Each row below holds a small network's activations on one input, seen along a few directions.
Each table varies a few parts of the input and shows all the possible inputs, shuffled.
A made-up example of a description, with smaller parts first: line(4) and (point or ring(11) or (values(3) and ring(8))).
Shared parts are said once, and a part with two or three values counts as separate values.

Other details of the inputs vary at random and push rows far along two fixed directions, the same in every table; ignore that.

A family of inputs:
x1: [  5  -8   0 -11 -10 -16   3 -10   3  21   9  -5 -11   9]
x2: [ 11  -1  -3 -13 -15   5  -1  -6   2  25  17 -12  -2   7]
x3: [ -3  11 -11   5  43   5 -11   8  15 -25  -7  13   4   2]
x4: [  5  10   0   7  -5   8  -5   5 -23 -12 -10   1  -6  -2]
x5: [ -2   5   3   7 -14   4   8  -7 -26 -17  -9  -2  -1  -9]
x6: [  5  11  -3  13  -2  16  -3   2 -16 -13  -1  -6  -6  -7]
x7: [ -1   0 -10 -24  39  -5  -8  -5  39   9  10  10  -1  14]
x8: [  2  14   4  20  -9  11   1   5  -8  -6  -7  -4   9 -10]
x9: [  8   2   1  -7 -16  -4  -1  -9  19  21  11 -11  -2   6]
x10: [  7  -3   3 -20  -9  -4  -6  -9   2  19   9  -8 -14  13]
x11: [  1   3   1  14  -4  -3   4   6 -20  -7 -10   2  -4  -7]
x12: [  5   1   6  16  -4   0   7   6 -22  -8  -9   4  -1  -6]
x13: [  3  13   9  16 -18   4  -1   5 -18  -8 -15  -2  -1  -7]
x14: [  0   4   5  18 -10   0   5   0 -26  -9  -8  -3  -9  -9]
x15: [  5  11   1  10 -10  12  -1  -5 -28 -11  -9   2 -10  -2]
x16: [  6 -20   7  14  -6   9 -19  -8 -18  -6 -24   0   4 -22]
x17: [ -3  11 -10   3  43   6 -10  14  14 -22  -9  13   6  -1]
x18: [ -1   6  -6  19   8   4   7  -2  -7 -10  -3   4  -1 -11]
x19: [-18 -13  -1 -25  31 -17  -8   3  35   6   5  13  -2  19]
x20: [-11   7   6  -4  45 -10 -11  11  28 -11 -17  19  13   8]
x21: [  0 -11  -5 -16  39 -15   1   5  40  14  10  10   6   9]
x22: [  1  15   2  20  -9  11   2  -3  -6  -9  -7  -1   1 -11]
x23: [ -7 -12   3 -16 -16  -7   1  -2   2  21  11   0  -1  14]
x24: [ -6   3  -6  20 -18  12   4   3 -18 -15   2  -1   0  -6]
x25: [ -2   5  -3  19   8   3   4   4  -7 -11  -2  -2  -3 -12]
x26: [  5  -7  -5 -17 -13  -6   5 -11  11  13  17 -13   0   2]
x27: [  1  14   9  17 -17   6   1  -5 -18  -9 -15   1  -4  -6]
x28: [ -6  -3   5  12 -11   7   4  10 -21 -13  -7   8   2   0]
x29: [ -8  11   3   7  36  -7 -11   8  18 -24 -21  17   6   4]
x30: [  8  -3  -2 -21   0  -7  -8  -9   9  16   8  -2 -11  17]
x31: [-11  -2   2 -10  29  -9  -3   3  10 -18  -8   7   4   1]
x32: [  5  -7  -4 -19 -13  -5   6  -5  10  16  15 -13   2   0]
x33: [  1  14   4  20  -8  10  -1   3  -6 -10  -7  -7   0 -11]
x34: [  7   2   1  -9 -16  -4   0  -3  18  24   9 -11   0   3]
x35: [  8  -3   3 -20  -9  -3  -5  -6  -1  23   9  -5  -5  14]
x36: [ -8   5  -9  11  43  -5  -1  15  16 -19  -9  14   7  -7]
x37: [ -4 -11   0 -15 -25  -7   2  -1  -1  20  11  -4  -7  11]
x38: [ -5 -10  -3  -9 -22   0   3  -5   7  19  20 -10  -7   5]
x39: [  0   3  -4   4 -11   7   9  -8 -10  -8   3  -7   2 -11]
x40: [ -6   1  -4   1  41   1   2  13  16 -28  -8  13  17  -6]
x41: [ -6  -9  -6 -11 -16   0   5  -9  11  19  19  -3  -5   7]
x42: [  5   0  11 -11 -22  -8  -2  -9   7  23   4 -11  -9   8]
x43: [  1   4   5  18 -10   1   6   3 -28  -5  -8   0   0  -8]
x44: [ -7  -1  -3  11 -15  10   4   5 -11  -1   7  -1   6  -3]
x45: [  3  -9   5 -21 -19  -8   5  -8  -4  18   9 -10   2   6]
x46: [  9 -18   2  21 -11  18 -16  -8 -16  -4 -16  -7   7 -30]
x47: [  6  -6   2 -27  24  -9  -8   1  24  14   4   9  -2  20]
x48: [  0   3   2   8 -15   2   4  -3 -26 -19  -8  -4   0  -7]
x49: [ 11  -3  13 -11 -23  -6   2  -4   6  25   3  -6  -2   9]
x50: [ -4 -10  -6 -12 -17  -2   3   1  11  20  18  -6  -2   6]
x51: [  0 -13  -2 -11 -16   1   6   1  11  20  19  -3   1   8]
x52: [ 12   9  -1  15 -10  19   2   5 -21 -10  -1  -3   0  -7]
x53: [ -5  -8  -6 -15  39 -16  -1   3  38  16  10   8   8   9]
x54: [  4   6  -5  24 -10   5   7   0 -19  -9   0  -5  -3 -12]
x55: [  7 -12   6 -23 -13  -9   7  -5   3  15   8  -6   1   7]
x56: [  3  -7   1 -11  -9 -14   6 -14   3  24   8  -2 -11   7]
x57: [-19   1  -3   5  23  -1  -2   5   2 -22 -11  20   1   4]
x58: [ 13  -1   7  -5 -23   1   4  -4  12  25  11 -11   2   3]
x59: [  0   4   3   5 -15   3   5   3 -26 -16 -10  -5   2 -10]
x60: [-13   3  -5   1  42   0  -2   9  16 -30  -7   8  11  -8]
x61: [-11   3  -5   1  41   1  -1  11  14 -26  -8  11  19  -6]
x62: [ -9   1  -1  13 -12   3   0   4 -20 -16  -6   5  -3   1]
Each input here is: values(2) and (point or (values(5) and line(6))).
The inputs of x61 and x45 match in every part but the values(2) part. If x60 is changed in the same way as x61 into x45, which row does it become?
Answer: x31
The inputs of x22 and x27 match in every part but the values(2) part. If x6 is changed in the same way as x22 into x27, which row does it become?
Answer: x10
Change only the values(5) part in x32. List by row number the other rows that result.
Answer: x17, x34, x36, x50
Change only the values(2) part in x26. List by row number the other rows that result.
Answer: x48
Change only the values(2) part in x50. List by row number the other rows that result.
Answer: x37
Change only the line(6) part in x11. List by row number the other rows that result.
Answer: x1, x12, x14, x43, x56

A family of inputs:
x63: [ 15 -14   0 -18 -56  -8  13 -15   0  51  33 -25 -15   9]
x64: [-1  3  1 14  5  0  2  3 -2 -2 -5  3  3 -7]
x65: [  8 -18  -5 -38  20 -12  -6 -10  45  29  18  -6   5  10]
x66: [  5   5   2  20 -15  14   0   3 -18 -12  -8 -11   7 -20]
x67: [ 12  10   8   9 -23   8  -2  -6 -39 -10 -13  -5 -12  -4]
x68: [ -4   4   1  11 -27   9   9   3 -40 -11  -1  -2  -4  -1]
x69: [-10  10   7  -3  43 -13  -8   8  17 -17 -21  22   3  11]
x70: [ -2   3  -3   8   1   5   7   8   2 -12   2  -2   8  -8]
x71: [-12   4 -11   4  31  -1   2  10   8 -15   2  10   3   1]
x72: [  8  13  -6  22  10  20  -5   2  -8 -19  -8   0   4 -15]
x73: [-11  -6   1 -11  26 -11  -3  10  16  -7  -5  17   3  13]
x74: [  0   5  -5   1  31   2 -12   4  32   0  -1   4   7  -1]
x75: [ -2   9   1  -9  -8  -5   4  -2 -13   0   3   0 -10  14]
x76: [  9  15   2  29 -27  18   6  -1 -18  -2  -1 -10   2 -15]
x77: [  4   0   2   3 -10   2   6  -2   4   6   3  -8   9  -8]
x78: [ -4 -22  -5 -40 -20 -17   7 -16  21  41  32 -10  -9  20]
x79: [ 12  -4   9 -26 -46 -14   7 -14  -4  38  18 -15 -19  21]
x80: [-10   1   4  20   3   3   1   3 -14 -21 -17   9   6 -12]
x81: [  2 -11   0  -1  -6   3  -3  -8 -11  -3  -3  -1  -2  -6]
x82: [  0  -4   5  18 -28   9  -1  -4 -30  -8 -10  -7  -3 -15]
x83: [ -7  10 -13  -3  31   3   0   6  28  -6  11   7   5   6]
x84: [-14  -2   5  -2  42 -10  -7  11  17 -16 -19  24  11   7]
x85: [  3  -5  -7 -27  16 -11   0  -3  53  31  25  -2   0  18]
x86: [ -4  -4  -3  -2  32  -7 -10   5  23   0  -5   7   4   0]
x87: [  5  12  11  13 -15   4  -6   1 -30 -12 -19  -2  -8  -3]
x88: [  5  -1   5  11 -13  10  -3  -1 -34 -13 -14   1  -2  -7]
x89: [-19  -5  -4  -1  40  -9  -3  11  21 -23  -9  20   7   3]
x90: [ 6 -1 -4  8  9  5 -3 -1 -6 -6 -4  0 -1 -9]
x91: [  1   0   8  14 -17   7  -5   4 -30 -11 -16   0  -1  -7]
x92: [  5  -8  -6 -23 -28  -3  12 -10   9  30  31 -20  -1   6]
What is each input in this table made of?
Answer: line(5) and line(6)
The inputs of x90 and x88 match in every part but the line(6) part. If x63 is changed in the same way as x90 into x88, which row does it become?
Answer: x73
Change only the line(6) part in x87. List by row number the other rows that result.
Answer: x66, x74, x82, x86, x91
